These are the activations of a small neural network, seen along a few directions. Each row is one input.
Each table varies a few parts of the input and shows all the possible inputs, shuffled.
Descriptions start from the smaller parts, as in this example, which fits no table here: one of 2 separate values, together with either a single point or one of 9 places around a ring or (one of 5 places around a ring, together with one of 6 places along a line).
Shared parts are said once, and a part with two or three values counts as separate values.

Other details of the inputs shift rows strongly along two fixed directions, in all tables alike. That doesn't count.

A family of inputs:
r1: 124, 28, -32, -123, -36, -226, -130, 144, -121, -225, -41, 29
r2: -222, -338, 7, 119, -17, 119, 129, -176, 8, -160, 97, 162
r3: -222, -219, 56, 148, 154, 226, 259, -184, 161, -151, 98, 43
r4: 155, 82, -21, -158, 4, -108, -210, 141, -93, 61, 126, 13
r5: 155, 58, -29, -141, -29, -134, -201, 140, -127, 22, 70, 82
r6: 134, 55, -18, -34, -103, -207, -117, 113, -197, -107, -50, -3
r7: 212, 117, 28, -144, 115, -100, -153, 119, -68, -64, -2, 1
r8: 155, 104, -13, -30, -83, -163, -102, 119, -183, -30, 51, -58
r9: -85, -172, 75, 101, 79, 366, 106, -289, 92, 80, 126, -30
r10: -181, -187, 82, 216, -49, 288, 188, -275, 60, 58, 112, -89
r11: -368, 958, -282, -89, -143, -300, 407, 710, 538, 489, -482, -73
r12: -686, 555, -208, 70, -8, 40, 605, 449, 753, 447, -550, 189
r13: 185, 98, 35, -30, -117, -138, -100, 49, -161, -131, -188, -118
r14: 175, 132, -1, -8, -119, -131, -99, 81, -184, -15, 4, -101
r15: -215, -221, 74, 185, 126, 288, 276, -254, 170, -142, 62, 4
r16: -123, -230, 55, 127, 27, 303, 71, -231, 71, 81, 141, 29
r17: 159, 132, -3, -51, -46, -137, -110, 117, -139, 14, 118, -131
r18: -212, -326, 31, 162, 25, 175, 192, -194, 74, -209, 1, 95
r19: 153, 79, -6, -14, -137, -175, -113, 78, -200, -93, -100, -47
r20: 187, 125, -30, -206, 93, -75, -171, 136, -58, 21, 151, -10
r21: -333, -569, -22, 183, 284, 70, 26, -549, 197, 201, 67, -23
r22: 199, 182, -15, -101, 51, -103, -75, 105, -89, -30, 148, -152
r23: 218, 80, 43, -78, -80, -93, -175, 49, -119, -40, -192, -22
r24: 206, 159, 36, -66, -76, -27, -195, 43, -123, 141, -6, -115
r25: -125, -265, 51, 148, -5, 281, 83, -236, 33, 40, 84, 99
r26: 163, 11, -17, -167, -3, -181, -199, 138, -81, -129, -53, 117
r27: 62, -63, -92, -76, 138, -522, -182, -128, -73, 163, -65, -302
r28: 192, 86, 30, -51, -123, -98, -192, 42, -170, 34, -151, 2
r29: -140, -281, 39, 125, 26, 242, 80, -193, 34, 28, 124, 139
r30: 152, 115, 5, -147, 90, -180, -97, 143, -78, -190, 68, -36
r31: 180, 90, 10, -196, 123, -129, -170, 143, -55, -95, 42, 55
r32: 167, 41, -9, -85, -65, -154, -196, 109, -152, -19, -64, 85
r33: -195, -218, 51, 202, -10, 271, 195, -242, 79, 17, 164, -48
r34: 216, 154, -14, -154, 82, -46, -155, 110, -72, 53, 111, -63
r35: -210, -286, 10, 121, 4, 162, 151, -161, 27, -82, 191, 109
r36: -176, -186, 4, 49, 128, 207, 185, -149, 125, -71, 266, 16
r37: 162, 101, 27, 1, -167, -148, -111, 41, -215, -48, -146, -90
r38: 141, 18, -29, -139, -50, -180, -214, 129, -132, -47, -17, 135
r39: 185, 64, 1, -66, -96, -122, -193, 77, -155, -5, -110, 44
r40: 220, 214, -5, -80, 14, -71, -75, 63, -86, -13, 105, -193
r41: -112, -258, 92, 104, 160, 317, 132, -261, 123, -78, 65, 76
r42: -107, -226, 77, 156, -38, 288, 73, -258, 14, 79, 33, 56
r43: 182, 110, -2, -104, -10, -80, -194, 117, -110, 92, 84, -40
r44: 127, 101, -24, -112, -30, -164, -130, 145, -122, -19, 162, -75
r45: 212, 57, 14, -95, -47, -119, -176, 86, -100, -86, -150, 21
r46: -126, -350, 57, 101, 57, 207, 79, -208, 74, -133, 6, 173
r47: -199, -322, 48, 190, -4, 225, 203, -249, 73, -200, -42, 52
r48: -94, -201, 46, 83, 122, 352, 113, -256, 111, 39, 177, 9
r49: 182, 154, 33, 8, -153, -106, -100, 41, -199, 28, -45, -143
r50: -829, 656, -246, 146, -56, -14, 784, 513, 846, 424, -601, 124
Description of these inputs: one of 2 separate values, together with either a single point or (one of 4 places along a line, together with one of 6 places around a ring).
Question: The inputs of r19 and r39 match in every part but the choice among 2 separate values. If r1 is changed in the same way as r19 into r39, which row does it become?
Answer: r26
Question: Change only the place on the ring of 6 in r15. List by row number the other rows that result.
Answer: r14, r19, r33, r40, r47
Question: Change only the place on the line of 4 in r17. List by row number the other rows that result.
Answer: r10, r33, r44

A family of inputs:
r51: -320, -295, 1, 247, 43, 128, 267, -226, 148, -60, -54, 66
r52: 129, -35, -29, -193, 131, -269, -198, 34, -54, -12, 85, -51
r53: -296, -276, 70, 254, -95, 236, 241, -218, 130, -43, -117, 69
r54: 145, 4, -9, -81, -23, -181, -249, -15, -153, 49, -65, 12
r55: 225, 73, 25, -112, -20, 13, -204, 135, -119, -10, 62, 40
r56: 238, 63, -8, -99, -71, -1, -186, 82, -168, 32, 2, 60
r57: 139, -33, -23, -144, 109, -255, -206, 23, -99, 20, 28, -22
r58: 174, 0, 25, -69, -78, -103, -261, 27, -146, 57, -92, 1
r59: 132, -4, -56, -110, 68, -277, -109, 42, -90, -174, 32, -144
r60: -317, -304, -36, 181, 98, 87, 265, -209, 172, -96, 5, 34
r61: 186, 164, 28, -130, 31, -33, -62, 140, -132, -232, 138, -51
r62: 199, 79, 47, -23, -188, -81, -114, 24, -203, -106, -112, -52
r63: -595, 977, -380, -135, -106, -277, 501, 976, 785, 543, -530, 290
r64: 150, -16, -5, -92, 62, -216, -226, 12, -139, 52, -29, 3
r65: -255, -293, 6, 150, -45, 324, 139, -244, 137, 77, -12, 179
r66: 218, 158, 63, -79, -25, -23, -68, 134, -139, -206, 88, -26
r67: 202, 111, -4, -180, 80, -29, -165, 145, -79, -68, 202, 38
r68: 213, 121, 86, -55, -81, -7, -87, 133, -175, -163, 2, -45
r69: -252, -200, 51, 204, 139, 398, 209, -385, 189, 335, 333, -187
r70: -222, -126, 77, 254, 151, 431, 330, -432, 231, 181, 177, -272
r71: 230, 109, 58, -39, -139, -27, -65, 78, -222, -118, -55, -21
r72: -324, -276, 14, 251, -42, 160, 248, -257, 127, -57, -89, 78
Question: What do these inputs look like to the network?
Answer: one of 2 separate values, together with either a single point or one of 10 places along a line
Question: The inputs of r55 and r68 match in every part but the choice among 2 separate values. If r69 is changed in the same way as r55 into r68, which row does it become?
Answer: r70
Question: A walk changes only the place on the line of 10. It starts at r61 and steps to r66. List the rest of the walk in order.
Answer: r68, r71, r62, r53, r72, r51, r60, r59

A family of inputs:
r73: 275, 29, 43, -139, 163, -68, -288, -110, -103, 128, 54, -160
r74: -232, 814, -272, -63, -206, -566, 253, 709, 276, 262, -640, -26
r75: 214, -12, 38, -106, -10, -148, -107, 56, -208, -356, 16, -40
r76: -227, 13, 52, 241, 27, 204, 315, -163, 152, 115, 23, -153
r77: 192, -86, 13, -160, 83, -175, -205, 130, -173, -258, 125, 103
r78: 239, 68, 44, -23, -54, -76, -196, -103, -189, 92, 102, -311
r79: -240, -5, 22, 89, 95, 290, 361, -78, 262, -81, 150, -32
r80: 266, -4, 101, -34, -227, 34, -237, 72, -290, -199, -109, 171
r81: -146, -49, 76, 150, -131, 536, 220, -60, 124, 97, 24, 191
r82: -258, -146, -59, 59, 101, 157, 99, -154, 176, 288, 180, 57
r83: -212, -87, -35, 15, 190, 241, 196, -10, 238, -6, 275, 126
r84: -266, -266, -31, 187, -82, 51, 167, -207, 97, -16, -125, 17
r85: 166, -150, -13, -107, -13, -260, -287, -11, -214, -7, 36, 56
r86: 230, -120, 19, -108, 66, -221, -291, -72, -147, -60, -110, 2
Question: What do these inputs look like to the network?
Answer: one of 2 separate values, together with either a single point or one of 6 places around a ring
Question: The inputs of r73 and r86 match in every part but the choice among 2 separate values. If r78 is changed in the same way as r73 into r86, which row does it become?
Answer: r84
Question: Change only the choice among 2 separate values in r82. List by row number the other rows that result.
Answer: r85
Question: Change only the choice among 2 separate values in r81. List by row number the other rows that result.
Answer: r80

A family of inputs:
r87: -504, 130, -71, 159, 180, 202, 501, 53, 453, 245, -9, 103
r88: -87, -858, 300, 374, 104, 750, 39, -824, -210, -185, 568, -112
r89: -669, -184, -207, 239, 97, -275, 379, -234, 477, 331, -385, -154
r90: -465, 79, -164, -48, 253, 257, 411, -4, 580, 238, -81, 173
r91: 842, -715, 281, -68, 82, -61, -813, -438, -838, -355, 266, 50
r92: 372, 624, -13, -161, 2, -420, -196, 443, -171, 155, 5, -207
r93: 389, 571, -124, -364, -239, -278, -373, 409, -61, 257, -144, -229
r94: -543, 35, 26, 208, -217, 207, 474, -19, 281, 80, -475, 296
r95: -31, -868, 280, 310, 39, 765, 26, -864, -108, -148, 552, -76
r96: 395, 518, 38, -326, -81, -473, -317, 660, -82, -340, -335, -59
r97: -598, -56, -207, 85, -148, 96, 597, 203, 363, -109, -41, 245
r98: 199, 338, -190, -375, -74, -703, -468, 552, -172, 24, -80, 193
r99: 340, 616, -13, -150, -82, -383, -209, 452, -191, 187, -27, -239
r100: 806, -324, 215, -209, 271, 45, -590, -436, -636, -355, 545, -244
r101: -445, 95, -152, 326, -186, 273, 539, 49, 314, -25, -361, 260
Question: What do these inputs look like to the network?
Answer: either a single point or one of 6 places around a ring or one of 8 places along a line
Question: A walk changes only the place on the line of 8. It starts at r90 and steps to r100. List the rest of the walk in order.
Answer: r87, r92, r99, r88, r95, r93
